Each row below is a small network's average activation on inputs in which a field has the value named, seen along a few directions.
Related values have similar rows: they may be neighbours, one step apart, or belong to one group.
Random noise pushes rows far along 8 fixed directions. That doesn't count. These rows show it; they differ only by the noise:
[  33 -101  -37  140   87 -113 -142  266   28 -242  105  -12  173  252
 -162 -134 -104  467  197    0 -182 -297  -27]
[ 134  425  560 -255  384 -828   59 -184  -74 -461  475  575  116 -463
  369   57  212  314  -45  314 -309  204  375]
[-234 -322   -9 -241  293   -7 -177  416  337  308   75  277 -208  242
  -15  177  492  189 -116 -104   18  238  -17]
[ 214   15 -108  -47 -123   36   46 -260  248   37 -107 -234 -186 -682
  -90  231  -24 -414  -46  165   61  -59 -112]
[ 140  268  476 -129  -79  -29  -21  -82 -150 -222  235   -4  -54 -327
 -153 -214  183   12   55  221 -186 -150  359]
[ 101 -337 -283 -213   59   36 -106  -18  396  -82  104  -19   20 -278
  -15   39 -197 -263  132   -4 -136 -275  -63]
[ 279  373 -288 -213 -226  242   -8 -274  -77  358   -7  -30   21  -30
   -4  -81 -287  236  463 -192  162  130   11]
[  13 -243 -132 -176  142  -51   -4   46  193 -200   98  229 -213 -156
   19  111   54 -369   47  -23 -165   63   86]
[ -12 -391 -394 -476 -116  538 -217   77  362  403  112  -37  -39   98
  -84 -131 -113 -229  277 -276    9 -190   28]
[ 186  565  158  215 -261   -8  117 -125 -658 -328   60   62  -11  212
 -113 -209 -129  299  335  -51 -106  112  279]


Values of Neta:
n1: [  42  123  265   28  138 -413  247 -251   17 -159 -113   81   -7 -377
  264  144  -24 -184 -185   73   79   43  -53]
n4: [  70  418  479 -119   53  -11   16  -33  -86  145  181  296  -15    3
  -46 -179  181  362   79  -59  -11  185  277]
n7: [ 184  112   32  187  138 -314    3   58  106 -211  -38  -22  -33 -210
 -131   94   24  328   79  167  -63  -23 -105]
n10: [-346  130  596  242  103 -292  -36  353 -273   36  -24  259  -26  321
  136  134  651  261 -592   58 -107  276   10]
n6: [ 304  435 -162  -55 -159  -32   81 -636 -406 -127  117  100  427   -1
  321 -345 -723   95  428   65  -57   -6  104]
n8: [ 150 -148  188   21   90  281 -256  321  518  233 -293 -516 -239 -431
 -614 -156  362  -25  -91  358    2 -410 -255]
n15: [-148   -3  301 -109 -262  412   37 -106 -242  210 -123  -22 -141   42
  120   17  220 -541 -367  -61   67  254  103]
n13: [-141  242  489 -115  144 -343  104    3 -200 -230  267  180   27   48
  215  -19  420  176 -254   94 -132   31  383]
n2: [-337 -317  104 -110   -3   36  -13   88   20  300  -34 -124   92  211
   26  -37  157 -183 -286   16  164 -174   21]
n12: [ 273  431   99  202  237  -16   45  246 -104   18  -51 -191  104  346
 -400 -469 -165  918  509  123  147 -183  109]
n3: [ -77  342  176 -204  -86 -137  -65 -205 -403  109  300  138  460   98
  387 -173   -5  389  -40  115  -50   70   96]
n11: [-119  -36  -90  115 -126 -142   56 -173 -185  -96   90 -174  196 -234
  182  126 -107 -167 -230  146   72   -1  -44]
n9: [ -52  176   38   -3   62 -102   52  -18  189  262    3   23  154  124
  186   42  -24  454  -92 -156  184  -23 -145]
n14: [   9  -67 -279   47 -230  290  -59 -215  -30  216  -25 -316  331  151
  -68 -264 -496   42  197  -46  193 -172  -43]
n5: [ 126  129  583 -524  519 -164  -12  -24  274  -51  367  587 -155 -172
  119 -280  136   35  201   83 -124  335  426]
A value of Neta combines one of 5 hidden first parts with one of 3 second parts; all combinations occur once.
- n11 and n3 share the first part; n11 and n14 share the second. Which value has the first part of n14 and the second part of n3? => n6
- n10 and n4 share the first part; n10 and n15 share the second. Which value has the first part of n15 and the second part of n4? => n5

Values of Zat:
s3: [ 514  161 -621  -51   75  637   18  -71  383  424 -500 -169 -240  233
 -358 -351 -666  125  847 -319  276   60 -390]
s10: [-287  -30   98  320  -16 -399    8  304 -225 -404   14  -87  -23  202
   62  314  430  168 -342   13 -130  -33  -26]
s9: [ -70   16  447 -388 -378  150  -73 -282 -116 -106  489   54  319 -106
  258 -214 -174 -237  -16 -182 -209 -373  443]
s4: [ 196 -127  -42  -73  378   13  -17    9  369  157 -213  -33 -169 -165
 -103   28   57  109   73  241  141  180 -163]
s1: [ -51 -116 -126  167 -167  -82   57 -234 -132 -106 -144 -298  110 -239
  105  206  -77 -365 -263  228   68  -65 -111]
s8: [  79 -304 -285 -145  201   69 -287  266  374   70   57   97  -50   -9
 -209  -48   63  171  211   45 -169  -54 -147]
s5: [  80  115    3  152  168 -354  -58   98  518  339 -135 -259   44 -660
  122  614  287  385 -431  168  232   75 -515]
s6: [ -39  -95  384 -544  117   33 -185  -40  307  380  326  -13  -57 -478
 -197 -239  440  -38  -68  371   20 -137  360]
s7: [-591 -358  -13  -91  -64   -3   -9  122 -173  434  128  207  349  467
  426  119  146  -74 -544 -184  143   23  -28]
s2: [-209   77  253  -37 -284  239 -101   49  145  624  -13 -315  198   78
  -14    1  194  299 -309 -153  261 -232 -111]
Zat is arranged as a ring.
- Going along Zat from s9 by way of its neighbour s5, in what order are s10, s1, s7, s2 met? => s10, s1, s7, s2
- How many steps from neighbour to neighbour lead from s3 to s6, at the fewest? => 4
